A small network was shown many inputs. Here are its activations along a few directions, one row for each input.
In each table, some parts of the input vary, and every possible input appears once, in random order.
Descriptions start from the smaller parts, as in this example, which fits no table here: ring(5) and (point or (values(2) and line(4)) or line(9)).
Shared parts are said once, and a part with two or three values counts as separate values.
In the rows, zero is written as 128.

Other details of the inputs shift rows strongly along two fixed directions, in all tables alike. That doesn't count.

Rows:
x1: [100  91 152 153 144 116 107 174 113  87 126 134 117 145]
x2: [107 116 137 127 137 122 124 139 131 106 108 129 134 137]
x3: [132 128 129 122 114 132 142  98 138 149 143 132 116 119]
x4: [148 166  62 109 107 138 175  83 112 157 128 131 138 122]
x5: [112 140 197 126 141 116 137  93 156 125 184 113 127 126]
x6: [166 150  38 111 100 142 156  99 116 157 112 143 128 119]
x7: [153 170 122 112 112 144 141 105 134 165 158 114 143 121]
x8: [130 149 167 125 146 119 135  94 154 126 166 110 134 122]
x9: [122 141 205 135 136 108 114  92 172 122 168  88 123 128]
x10: [138 112 138 122 129 145 101 164 111 125 112 138 136 135]
x11: [134 138  86 132 110 125 146 107 113 143 124 125 134 114]
x12: [111 123 175 148 133 123 116 133 131 105 144 132 111 139]
x13: [123 148 129 101 116 116 154  84 152 151 164 117 129 127]
x14: [134 125  90 145 133 135 115 160 105 103  91 153 116 140]
x15: [115 117 126 136 138 119 131 125 127 131 126 126 136 116]
x16: [112 106 118 145 128 121 120 148 118 124 122 141 112 126]
x17: [120 107 132 154 146 119 104 156 124 111 113 130 118 124]
x18: [123 126 179 118 132 128  96 149 134 129 134 115 133 138]
x19: [137 153  65 104  96 129 161  88 131 174 130 136 115 123]
x20: [106 118 160 124 135 116 123 122 150 130 142 126 118 135]
x21: [120 131 114 129 136 132 140 130 116 114 112 142 136 129]
x22: [130 123 143 132 124 134 135 103 135 135 124 124 128 116]
x23: [131 112  69 140 135 127 122 167  99 107  98 141 127 138]
x24: [141 162  82 108  96 127 161  75 133 163 129 118 133 120]
x25: [141 144  99 110 110 145 124 147 125 146 117 126 137 137]
x26: [131 127 180 146 133 124 108 160 136 125 148 103 141 125]
x27: [150 168  64 115 100 137 168  80 115 161 125 135 133 116]
x28: [147 152  94 127 114 119 143  91 133 152 149 112 130 111]
x29: [106 115 167 136 139 120 119 135 136 101 120 113 129 143]
x30: [116 119 105 131 134 131 131 145 116 124 115 158 116 136]
x31: [178 165  60 100  88 151 164 110 121 179 129 129 146 117]
x32: [139 136 160 117 134 134 110 152 112 124 126 128 129 121]
x33: [130 111 144 133 145 129 116 132 141 119 121 132 127 127]
x34: [111 105 132 148 140 122 120 153 110 100 114 124 133 133]
x35: [119 129 148 144 135 130 128 122 127 122 117 131 123 124]
x36: [133 106  83 132 127 141  97 200  82 122  86 152 136 136]
x37: [111  97  84 142 139 128 122 176  95  98  84 152 136 132]
x38: [146 153 111 109  96 131 161  67 140 164 163 122 124 117]
x39: [132 124 130 129 134 143 100 173 101 121 108 147 131 139]
x40: [139 116 107 130 134 136 126 141 120 111 110 135 128 139]
x41: [155 146  45 112  93 144 165  93 108 158 106 143 135 116]
x42: [135 131  96 135 138 134 128 147 110 110 108 142 124 142]
x43: [135 137 171 143 133 136 114 161 130 118 134 121 135 135]
x44: [113  96 123 149 155 119 102 180 116  87 106 139 130 135]
x45: [141 162  92 109 109 130 168  82 125 157 158 129 125 128]
x46: [134 146 186 125 123 125 119 132 156 137 152  97 138 132]
x47: [121 109 119 143 149 118 111 152 126 117 116 134 127 125]
x48: [128 123 153 129 129 131 139 106 133 119 136 114 137 128]
x49: [128 102 110 118 130 138  90 215  90  99  65 153 121 142]
x50: [114 124 213 122 137 118 132  89 166 124 187 105 131 123]
x51: [115 133 210 128 152 106 113  96 180 129 167  92 127 123]
x52: [109 127 190 131 139 106 130  92 160 144 187 104 126 112]
x53: [135 139 125 138 136 129 126 119 132 131 124 132 117 124]
x54: [114 133 163 123 131 109 141  95 149 138 185 108 133 116]
x55: [133 109 131 140 137 134 112 140 130 116 106 138 117 128]
x56: [133 137 121 130 143 128 130 119 135 132 128 135 125 125]
x57: [154 143 178 100 120 132 125 108 137 150 157 104 137 105]
x58: [116 104  58 137 122 138 120 177  95 110  48 164 118 143]
x59: [111 117 194 140 152 113 102 137 154  94 140 102 123 146]
x60: [115  97 139 136 142 134 121 153 120  94 101 142 137 134]
x61: [137 150  62 108  93 128 155 103 122 155 124 140 117 133]
x62: [138 125 175 128 128 144 108 142 140 128 145 113 141 130]
x63: [113 112 121 142 145 133 122 154 112 107  93 152 127 133]
x64: [114 105 176 135 135 127 121 133 135 103 145 125 120 142]
x65: [126 129 113 119 136 122 125 134 138 118 118 128 129 136]
x66: [134 146  96 123 103 119 151  93 126 157 158 123 123 116]
x67: [116 141 196 136 133 119 132  88 156 139 174 113 113 121]
x68: [125 102 137 136 149 132 110 157 129  94 110 140 130 137]
x69: [127 112 115 127 131 136 135 126 125 128 105 141 134 123]
x70: [118  96 108 130 130 136 124 156 118 117 103 161 118 136]
x71: [132 131 156 134 129 133 109 148 131 136 151 106 144 122]
x72: [116 130 139 119 122 119 136 116 139 126 145 118 120 143]
x73: [138 143  73 123 109 127 157  92 118 165 126 126 132 105]
x74: [131  98 109 132 135 134  91 215  81 102  80 149 128 127]
x75: [101 114 184 134 146 115 115 124 152 115 128 115 129 131]
x76: [152 161  63 106 107 128 154  85 138 171 123 125 122 118]
Each input here is: values(4) and (line(4) or (values(3) and ring(5))).
- The inputs of x44 and x68 match in every part but the values(4) part. If x36 is changed in the same way as x44 into x68, which row does it become? => x10
- Which other rows does x45 become when the ring(5) part takes its other values? List them by row number. => x5, x12, x30, x67
- Which other rows does x71 become when the line(4) part takes its other values? List them by row number. => x26, x36, x74
- Which other rows does x35 become when the values(4) part takes its other values? List them by row number. => x22, x58, x73

Rows:
x77: [107 110 177 152 153 115 119 118 159  98 137 119 113 133]
x78: [158 134  64 115 107 157 135 150  91 146 100 159 133 123]
x79: [130 142 204 109 133 123 110 121 159 137 177  96 136 124]
x80: [133 139 187 127 139 127 115 139 139 119 146 103 137 133]
x81: [146 136 118 113 123 141 126 152 115 134 123 137 134 133]
x82: [142 141 147 127 126 142 123 138 121 119 132 117 139 133]
x83: [113 122  47 138 119 119 153 140  95 131 117 153 124 125]
x84: [ 97  72 126 169 157 115 106 182 113  72  93 143 122 134]
x85: [134 136 223 143 136 129 108 111 147 128 168  92 134 111]
x86: [121 100  29 143 128 120 141 155  91 112  87 163 121 130]
x87: [120 101 151 142 140 132  81 197 113 106  97 131 124 131]
x88: [125 106  32 120 109 142 151 145 104 118  62 174 112 144]
x89: [141 156  74 112 124 117 177  48 132 168 151 113 145  96]
x90: [138 158  96 114 128 125 164  56 145 153 136 125 127 115]
x91: [151 126  27 104 107 149 124 183  85 149  77 169 130 128]
x92: [135 135 195 126 133 138 115 129 138 120 160 113 136 128]
x93: [131 136 242 126 141 121 110 113 159 139 184  95 134 114]
x94: [ 79  82 154 173 158 119  92 198 115  61  94 161  99 161]
x95: [145 135 129 127 124 135 121 141 117 143 121 123 131 117]
x96: [130 159  83  98  96 123 181  42 142 172 157 128 117 125]
x97: [106 114 165 129 129 114 135  99 152 113 141 128 111 138]
x98: [134 137 192 134 131 122 106 125 151 132 156  92 142 125]
x99: [169 172  46  90  93 145 160 104 117 181 130 122 148 125]
x100: [123 126  94 134 129 118 141 109 135 124 123 143 109 134]
x101: [109  92 161 144 152 132  70 227 110  72  85 136 127 156]
x102: [116 118  63 138 126 114 148 119 106 130 127 140 122 123]
x103: [102 114  96 127 113 130 142 139 113 116 104 163 108 148]
x104: [ 99 108 150 152 147 114 116 130 136  98 131 135 104 145]
x105: [106 116 169 127 141 124 132  98 147 108 120 129 120 133]
x106: [133 150 241 134 140 113 111 104 166 132 181  76 141 115]
x107: [145 147 115 116 117 127 119 136 129 145 126 114 140 121]
x108: [174 180  79  92  89 139 164  62 136 210 162 102 145  99]
x109: [118 124 103 137 138 117 147 106 127 132 131 125 141 112]
x110: [135 172 140 115 124 117 169  30 175 169 177 100 133 108]
x111: [146 131 123 114 117 141 121 138 123 155 134 130 136 123]
x112: [141 142 181 138 129 131 114 123 136 122 146 103 141 121]
x113: [146 126  73 111 113 149 122 170 103 138 101 151 135 142]
x114: [ 84  71 165 156 155 130  97 184 124  62  70 159 114 158]
- Describe the family of inputs behind these rows. => (values(3) and line(6)) or (line(4) and ring(5))
- Which other rows does x100 become when the values(3) part takes its other values? List them by row number. => x86, x97
- Which other rows does x105 become when the values(3) part takes its other values? List them by row number. => x89, x90

Rows:
x115: [185 166  15 112 103 142 155 111 106 185  97 127 154  89]
x116: [145 155  43 114  98 130 185  83 113 166 160 146 124 117]
x117: [142 146 161 123 116 131 115 142 136 125 154 107 129 143]
x118: [151 141  62 116 131 142 114 173  99 118  75 146 137 144]
x119: [158 144  42 101  87 170 154 127  87 169  87 168 132 127]
x120: [107 114 148 158 148  98 121 129 136 132 172 112 124 106]
x121: [116 126 237 106 122 125  97 131 172 124 161 106 109 154]
x122: [144  92  48 152 129 150  95 216  62 120  57 164 139 113]
x123: [120 101 182 162 172 116  59 202 137  86 108 109 137 137]
x124: [111 104 223 140 149 121  89 180 132 107 164 106 141 124]
x125: [ 99 102 142 147 163 107 113 147 140  89 118 117 135 141]
x126: [154 158 193  81  97 145 153  38 165 193 186 106 129 107]
x127: [114 131 133 150 137  91 122 114 147 138 170  91 124 114]
x128: [144 123 172 145 139 147 109 155 126  95 103 126 137 134]
x129: [142 139  59 108 116 157 123 173 109 122  60 164 124 165]
x130: [ 81  61 140 145 141 127  99 197 113  74  87 188  90 161]
x131: [102 126 206 150 139 103 121 108 161 100 183  95 116 141]
x132: [176 176  50  97 105 151 154 109 124 157 114 132 142 138]
x133: [127 123 180 133 134 149 110 150 134 105  93 134 128 141]
x134: [105 105 140 156 159 122 110 154 135  68 104 136 117 158]
x135: [ 96 102 193 173 181  93  89 142 161  88 143  94 126 128]
x136: [173 183  93  92  89 144 171  81 126 191 185 121 140 111]
x137: [159 141  89 114 118 143 140 129 114 146 102 122 159 107]
x138: [118 130 181 133 135 109 155  52 151 154 195  89 147  90]
x139: [148 136  93  84  94 152 140 136 118 166 122 162 113 137]
x140: [147 155  48 119 119 126 176  73 115 149 109 134 133 105]
x141: [152 175 131 101 108 121 134 106 133 163 169  95 136 121]
x142: [ 86 117 194 145 158 116 113 120 165  84 127 122 113 158]
x143: [111 101 215 121 151 138  76 174 159  83  97 135 110 170]
x144: [ 92 104 192 157 157 103 112 144 129  95 162 125 116 126]
x145: [119 132  88 102 123 129 148  92 153 127 104 150 107 150]
x146: [ 82  65 208 149 149 126 100 140 136  81 112 155 100 142]
x147: [ 96 115 200 154 175 102 104 126 155  78 140 105 122 140]
x148: [ 93  96 167 153 137 129 124 123 124 102 119 149 114 135]
x149: [107  97 189 165 146 125 121 118 127  93 146 128 122 126]
x150: [148 131 181 134 123 148 122 119 123 130 152 117 140 117]
x151: [145 116  46 136 122 138 107 207  80 141  96 154 134 117]
x152: [123 104  51 145 129 134 140 145  74 116  83 168 123 119]
x153: [112  85 126 144 140 128  71 246  93  80  80 138 133 155]
x154: [128 156 175  99 115 119 174   8 190 160 169 105 117 109]
x155: [135 136  67 108  98 149 121 181 100 132  82 158 118 163]
x156: [160 173 180 106 114 134 150  51 140 182 197  85 150  86]
x157: [164 156  98 115 120 142 138 120 112 143 103 127 145 111]
x158: [113 159 126 113 105 113 159  70 156 153 165 115 115 139]
x159: [129 156 208 147 149  91 149  26 189 160 206  57 143  78]
x160: [151 158  38 108 109 123 192  55 127 174 128 119 150  95]
x161: [138 129  54 109  99 158 133 184  85 143  86 181 120 149]
x162: [142 132  93 133 122 119  99 177 113 141 122 114 135 124]
x163: [142 155 125 130 123 125 173  49 151 141 152 111 133 111]
x164: [111 149 182 131 134  93 136  77 160 132 195  84 122 121]
x165: [116 119  46 104  99 129 145 132 120 130  91 168  98 156]
x166: [ 90  79 135 157 152 111 112 186 107  90 125 145 125 133]
x167: [114 100 189 143 165 124  73 198 134  79 107 112 146 148]
x168: [114 133  73 120 107 129 161 114 115 147 131 164 113 136]
x169: [109 123 114 131 128 102 135 124 134 127 150 108 132 129]
x170: [126  91 153 143 140 144  96 186  96 107 106 132 148 118]
x171: [124 168 173 117 120 119 177  14 179 157 172  98 128 110]
x172: [143 131  81 118 119 142 121 182  84 133 111 154 130 128]
x173: [173 166  71  73  87 159 169  75 137 182 102 142 128 121]
x174: [124  93  40 161 135 126 128 158  81 127  85 157 128 107]
- Describe the family of inputs behind these rows. => values(2) and ring(5) and line(6)
- The inputs of x147 and x118 match in every part but the values(2) part. If x134 is changed in the same way as x147 into x118, which row does it become? => x132
- The inputs of x169 and x153 match in every part but the values(2) part. If x152 is changed in the same way as x169 into x153, which row does it become? => x156
- Which other rows does x161 become when the values(2) part takes its other values? List them by row number. => x168
